A small network was shown many inputs. Here are its activations along a few directions, one row for each input.
Each table varies a few parts of the input and shows all the possible inputs, shuffled.
Descriptions start from the smaller parts, as in this example, which fits no table here: line(4) and (point or (values(2) and ring(5)) or line(11)).
Shared parts are said once, and a part with two or three values counts as separate values.
In the rows, zero is written as 128.

Other details of the inputs vary at random and push rows far along two fixed directions, the same in every table; ignore that.

A family of inputs:
R1: [129 123  90 151  90  90 138 141 134 117 138 105  96]
R2: [135 124 125 108 137 141 103 129 137 118 157 130 145]
R3: [142 118 141 126 121 111 126 129 120 124 121 135 137]
R4: [122 137  89 138  85 108 102 143 113 119 180 123 136]
R5: [136 120 162 110 148 138 148 110 143 133  80 137 136]
R6: [140 145 146 116 164 141  97 109 109 146 139 146 149]
R7: [129 139 139 119 153 150  90 114 113 143 148 142 140]
R8: [129 117 104 137  82  93 115 146 134 125 180 106 131]
R9: [124 120 116 125 108 131 112 140 112 104 166 122 135]
R10: [134 129 140  98 162 147  82 122 118 148 177 136 148]
R11: [124 122 135 102 154 147 111 125 119 141 150 135 144]
R12: [132 133  96 128 125 122  94 135 124 123 174 115 109]
R13: [121 103 135 115 127 129 146 134 136 123 104 122 125]
R14: [119 141 145 124 158 156 122 105 124 134 112 140 139]
R15: [110 128  86 166  88 114 147 131 134  93 134 113  96]
R16: [122 131 106 114 123 117 107 140 124 136 164 106 136]
R17: [128 109 111 127  86 102 139 148 132 111 140 109 128]
R18: [130 130  93 129 110 104 106 140 131 124 166 106 101]
R19: [119 115 140 158 122 112 170 118 127 133  63 128 121]
R20: [146 169 129 144  95 124 109 220 152 103 201 116 134]
R21: [137 137 151 103 158 147 112 110 105 144 143 152 153]
R22: [139 148 128 107 167 161 102 108 103 139 140 142 124]
R23: [110 107 114 128 107 111 144 143 136 126 136 115 124]
R24: [142 116 111 124  92  98 105 148 130 117 178 107 134]
R25: [153 137 149 105 140 129 119 113 122 130 132 139 153]
R26: [133 128  93 137  88 108 136 137 128 126 133 105 101]
R27: [127 134  75 142 104 113 113 140 138 105 175 108 111]
R28: [146 192 172 118 181 165 112 176 145 153 142 152 141]
R29: [132 161 164 151 130 151 150 191 160 133 128 138 127]
R30: [114 135 133 144 119 126 145 111 133 121 103 137 129]
R31: [131 123 121 140  99 120 129 129 131 102 138 127 138]
R32: [114 107 116 151  83 106 155 140 124  93 117 123 122]
R33: [111 130 121 131 131 140 120 126 114 127 132 132 133]
R34: [134 126 157 106 161 153 101 115 113 127 138 146 141]
R35: [122 130 145 124 147 152 127 110 125 126 135 140 144]
R36: [145 129 154 112 145 138 101 117 112 127 141 144 145]
R37: [ 97 114 100 159  98 111 153 137 148 106 118 109 116]
R38: [147 153 127 106 165 143 103 109 101 141 139 154 129]
R39: [129 130 136 122 165 142 152 106 144 138  76 128 107]
R40: [143 147 112  92 169 149  82 122 113 145 167 139 128]
R41: [124 105 117 165  81  95 156 139 129 119 117 117 126]
R42: [113  87 151 140 133 127 174 127 146 121  57 118 112]
R43: [131 141 144 102 166 148 115 108 136 151 124 124 142]
R44: [145 155 126 120 147 139 111 106 119 130 133 147 122]
R45: [150 143 139 130 155 137 148 101 125 141  77 141 122]
R46: [123 121 112 137  87 100 139 135 145 120 151 111 130]
R47: [124 117 140 139 122 126 135 121 121 128 123 142 132]
R48: [111 113 139 143 120 133 130 125 122 121 126 131 124]
R49: [144 126 119 116 103 110 117 138 112 120 156 125 145]
R50: [128 122 143 111 155 139 130 116 143 143 123 130 142]
R51: [116 106 149 113 145 146 143 124 129 122  93 132 126]
R52: [155 149 117 120 136 115 102 120 107 139 151 132 123]
R53: [133 119 108 121  98 113 114 144 144 110 172 103 136]
R54: [129 131 119 124 107 131 100 132 124 102 181 121 140]
R55: [107 111 140 154 124 123 191 112 154 133  35 124 116]
R56: [117 119  82 140  95 103 141 146 133 115 139 101  96]
R57: [114 112 146 140 136 120 161 116 142 144  57 132 118]
R58: [120 107 151 123 146 133 144 120 137 143 101 123 126]
R59: [102 109 137 141 120 139 155 123 121 120 104 135 123]
R60: [119 121 150 115 157 155 133 111 138 139 112 139 138]
R61: [122 124 126 156 125 123 149 115 122 121  80 137  96]
R62: [117 125 145 118 169 143 121 115 128 143 110 137 130]
R63: [123 114 117 126 103 108 139 139 131 132 136 122 131]
R64: [159 154 121 100 155 136  99 111 133 149 143 139 129]
R65: [ 99 107 122 148 125 136 162 127 134 125  80 114 119]
R66: [123 117 138 134 110 115 158 124 120 134  99 135 130]
R67: [163 198 163 117 184 169 110 174 140 150 142 151 118]
R68: [129 135 145 120 148 129 144 113 111 148  87 140 140]
R69: [126 119 146 143 124 124 171 113 133 131  79 136 136]
R70: [113  96 128 142 112 122 141 139 134 107 114 113 117]
R71: [101 107 134 145 129 116 158 126 145 134  77 117 109]
R72: [131 128 150 133 133 144 138 106 131 131 110 146 143]
R73: [130 136  90 146 108 119 100 136 115 110 175 118 108]
R74: [147 144 112 123 122 122 119 123 110 139 127 131 119]
R75: [123 128 131 151 112 119 157 115 135 131  80 124 132]
R76: [141 144 129  95 147 131  96 122 120 158 151 133 149]
Each input here is: line(4) and (point or (values(3) and ring(6))).
- The inputs of R40 and R51 match in every part but the line(4) part. If R27 is changed in the same way as R40 into R51, which row does it become? => R2
- The inputs of R29 and R20 match in every part but the line(4) part. If R63 is changed in the same way as R29 into R20, which row does it become? => R17
- Which other rows does R1 become when the values(3) part takes its other values? List them by row number. => R26, R64
- Start at R4 and move only the ring(6) part, one step at a time. The first step leads to R33. Which rows follow, in order? => R65, R16, R76, R68
- Which other rows does R18 become when the values(3) part takes its other values? List them by row number. => R39, R56

A family of inputs:
R77: [151 139 154  90 175 137 117 121 121 157 124 142 137]
R78: [145 131 160 120 149 133 146 118 128 143  73 155 137]
R79: [116 131 164 101 189 172 116 116 129 147 112 151 140]
R80: [133 116 157 114 154 142 154 124 141 140  82 136 132]
R81: [136 156 123 130 144 145 118 114 114 132 127 138 122]
R82: [114  67 117  96 141 117 124  42  92 138  91 131 140]
R83: [106  98 129 144 125 128 178 135 154 118  70 114 104]
R84: [169 175 110  87 142 115  54 128 123 153 223 122 155]
R85: [135 131 169 113 140 137 120 126 131 144 127 142 160]
R86: [122 131  94 158  80 107 119 148 118  97 168 112 105]
R87: [126 128 150 127 141 142 120 129 117 131 141 145 152]
R88: [116 121 100 145  94 123 124 146 139 102 162 109 109]
R89: [115 120 126 143 137 136 149 128 136 120  81 131 100]
R90: [ 97 105 128 168 102 135 186 132 137  99  65 129 102]
R91: [150 152 137  82 148 133  64 136 128 146 226 123 171]
R92: [146 127 161 116 139 137 138 123 129 137 105 143 146]
R93: [145 146 150 121 147 131 146 109 125 156  82 145 141]
R94: [120 132  84 154  99 110 125 142 130 122 153 115  99]
R95: [152 158 125  89 177 143  88 115 127 162 153 130 133]
R96: [104 121 110 154  89 124 122 151 123 100 167 114 126]
R97: [126 137  97 167  85  99 142 136 123 112 135 120 115]
R98: [106 105 151 127 153 145 151 134 147 139  83 124 125]
R99: [129 135  95 154  76  98 122 150 117 101 165 114 123]
R100: [115 113 105 146  99 104 149 149 143 113 117 101  96]
R101: [128 126 103 154  74 104 125 148 127  91 168 116 129]
- What do these inputs look like to the network? => point or (line(4) and ring(6))
- Which other rows does R91 become when the ring(6) part takes its other values? List them by row number. => R79, R85, R87, R96, R98
